Each row below holds a small network's activations on one input, seen along a few directions.
In each table, some parts of the input vary, and every possible input appears once, in random order.
Descriptions start from the smaller parts, as in this example, which fits no table here: ring(5) and (point or ring(11) or (values(3) and line(4))).
Shared parts are said once, and a part with two or three values counts as separate values.

Other details of the inputs shift rows strongly along three fixed directions, in all tables alike. That doesn't count.

Table:
r1: [ -8 -22   2  27 -15 -38  26   0 -35  -4  -7 -21]
r2: [ 45  34 -20  19  60  24 -10   6  -4  -6   5   4]
r3: [-32  11 -11  37  -8 -16  13 -71  41 -20 -57  -1]
r4: [ 39  35 -41  15 -48 -16  12  -1 -20  63 -26  50]
r5: [ 30 -11  24   6 -29 -26 -11  13 -53  37  38 -12]
r6: [  7 -31  23 -17 -14  18   6   0  16  11 -12  17]
r7: [ 35  60 -58  51 -49 -54  39  -2 -60  27 -39  42]
r8: [  4  21 -62  38 -21 -18  23  -6  -5 -32 -35  42]
r9: [-70 -58  30 -10  30  17  30 -36 -22 -84 -64  -9]
r10: [ 20  28 -42  19  28  60 -36  43   3 -22  61 -13]
r11: [-14  -8  -8   4  93  28   8   5  33 -87   7 -15]
r12: [ 14 -38  40 -15 -41 -20   0   0 -25  75  21  -3]
r13: [ 27  90  -5 -20   1 -49 -39  -4   1  45 -25  11]
r14: [ 50   2 -34  15  23   7 -17  31  41  13  67 -14]
r15: [  4  17 -16  39  -5   5  18 -23 -20 -47 -72  47]
r16: [  6   2 -45  14  46  68 -10  15  74 -69  -8  16]
r17: [-84 -58  75 -48 -47 -17 -48 -11 -16  18 -14 -55]
r18: [-43 -22  13 -12  45   7  31 -17  -6 -88 -34  -1]
r19: [ 17  42 -29 -22  40  71 -34  46  13  -1  60   0]
r20: [-68 -56  17   4  -7  26  25 -29   8 -87 -77  24]
r21: [-37  24 -24  -8  72  35 -52   0  71 -61 -20 -38]
r22: [  3 -14  12 -31 -80 -23   6  16 -35  65  30  15]
r23: [  1 -27  25 -17  17  -2  20 -16   4  25 -14   8]
r24: [ 64   9   3  14  47  38 -35  28  27  -3  44 -10]
r25: [-45 -84  63 -22 -36 -36  21   6 -32  21  27 -50]
r26: [-15  25 -27  42 -21 -38  19 -68  39 -18 -43   6]
r27: [ 12  -9 -55  36 -17 -37  40 -28  26 -14 -55  40]
r28: [  8 -31  53  -1 -36 -21  -7  -2 -69  49   7 -10]
r29: [ 39  70 -29 -16  52  46 -27  53   1  -9  73   8]
r30: [ 56  34 -52  40 -34 -42  29 -22  -5  57 -60  61]
r31: [ -5 -29  28 -61  33  65 -32  45  35  28  84 -32]
r32: [ 74  19 -40  24  39  15 -31  42  28   6  86 -25]
r33: [-29  38 -23   3  75  30  -1 -37  95 -73   1 -19]
r34: [-57 -79  80 -33 -42   7  -9  -1 -71   3  14 -37]
r35: [ 31 -20  81 -19 -38 -12 -15   4 -72  58  10   3]
r36: [ -8  -7  40 -56 -48   1   8   8 -41  80   5  25]
r37: [ 40  45 -40  34 -43 -30  10   2 -51  18  -9  38]
r38: [ 52  -4   2   4  45  48 -30  31  51  -1  50  -9]
r39: [-85 -59  72 -51 -53 -31 -46  -6  -6   2   5 -61]
r40: [-40 -59  17   9  58   7  33 -37  20 -64 -56  -6]
r41: [-52 -58  22 -14  44 -15  53 -33  36 -63 -51   5]
r42: [-36  14  31  -4 -12 -13  13 -72  13  13 -51   3]
r43: [-37 -13 -13   4 -41 -11  21  15 -22  -4   3  -2]
r44: [-22   6  22 -68  31  53 -28  59   3  -4  91 -15]
r45: [ -4 -22 -44  49   4 -47  54 -20  28 -17 -47   7]
r46: [  3 -37 -31  35  71  41  -9   6  54 -67  17 -34]
r47: [ 54  37 -19   4  64  -4   9   9  20  -6  16   9]
r48: [-40 -70 104 -45 -35  20 -15   3 -63  -5  10 -23]
r49: [ 57  56 -34  32 -40 -49  14  15 -68  51   4  12]
r50: [ -1   0  12 -18 -49  15 -16  23 -43  44  28   8]
r51: [-29  32 -47  38 -12 -61  -5 -22  23 -18 -72 -13]
r52: [ -6   7  61 -31  -2  53 -55  -2  43  18  76 -47]
r53: [-16   1 -54  24 -36 -32  54  -7   8  -8 -48  24]
r54: [ 51  39 -59  30 -35 -46  30  15   3  60  -4  28]
r55: [ 48  32 -38  23  21  22 -30  38 -12 -15  64 -15]
r56: [-20  17  36  -6 -73 -44   2 -27 -14  73  23 -28]
r57: [ -3 -15  30 -73  32  43 -19  50  34  22  90 -24]
r58: [ 44  73   3   5 -19 -24 -57  -4   3  42 -37  12]
r59: [ 45  70 -37 -13 -10 -23  27   7  -7  46 -19  64]
r60: [-76 -45  16  -5  21  25  32 -31 -16 -74 -64  11]
Each input here is: line(6) and (values(2) or ring(8)).
The inputs of r20 and r8 match in every part but the line(6) part. If r35 is changed in the same way as r20 into r8, which row does it become?
Answer: r5
The inputs of r45 and r41 match in every part but the line(6) part. If r53 is changed in the same way as r45 into r41, which row does it become?
Answer: r59
Which other rows does r58 become when the values(2) part takes its other values? List them by row number.
Answer: r52
List by row number the other rows that have the line(6) part in common with r12.
Answer: r3, r4, r10, r17, r28, r30, r34, r46, r50
Which other rows does r27 become when the line(6) part takes its other values? List them by row number.
Answer: r6, r30, r31, r54, r57
Start at r2 and move only the ring(8) part, one step at a time. The first step leads to r40. Which rows follow, in order?
Answer: r23, r31, r36, r19, r60, r9
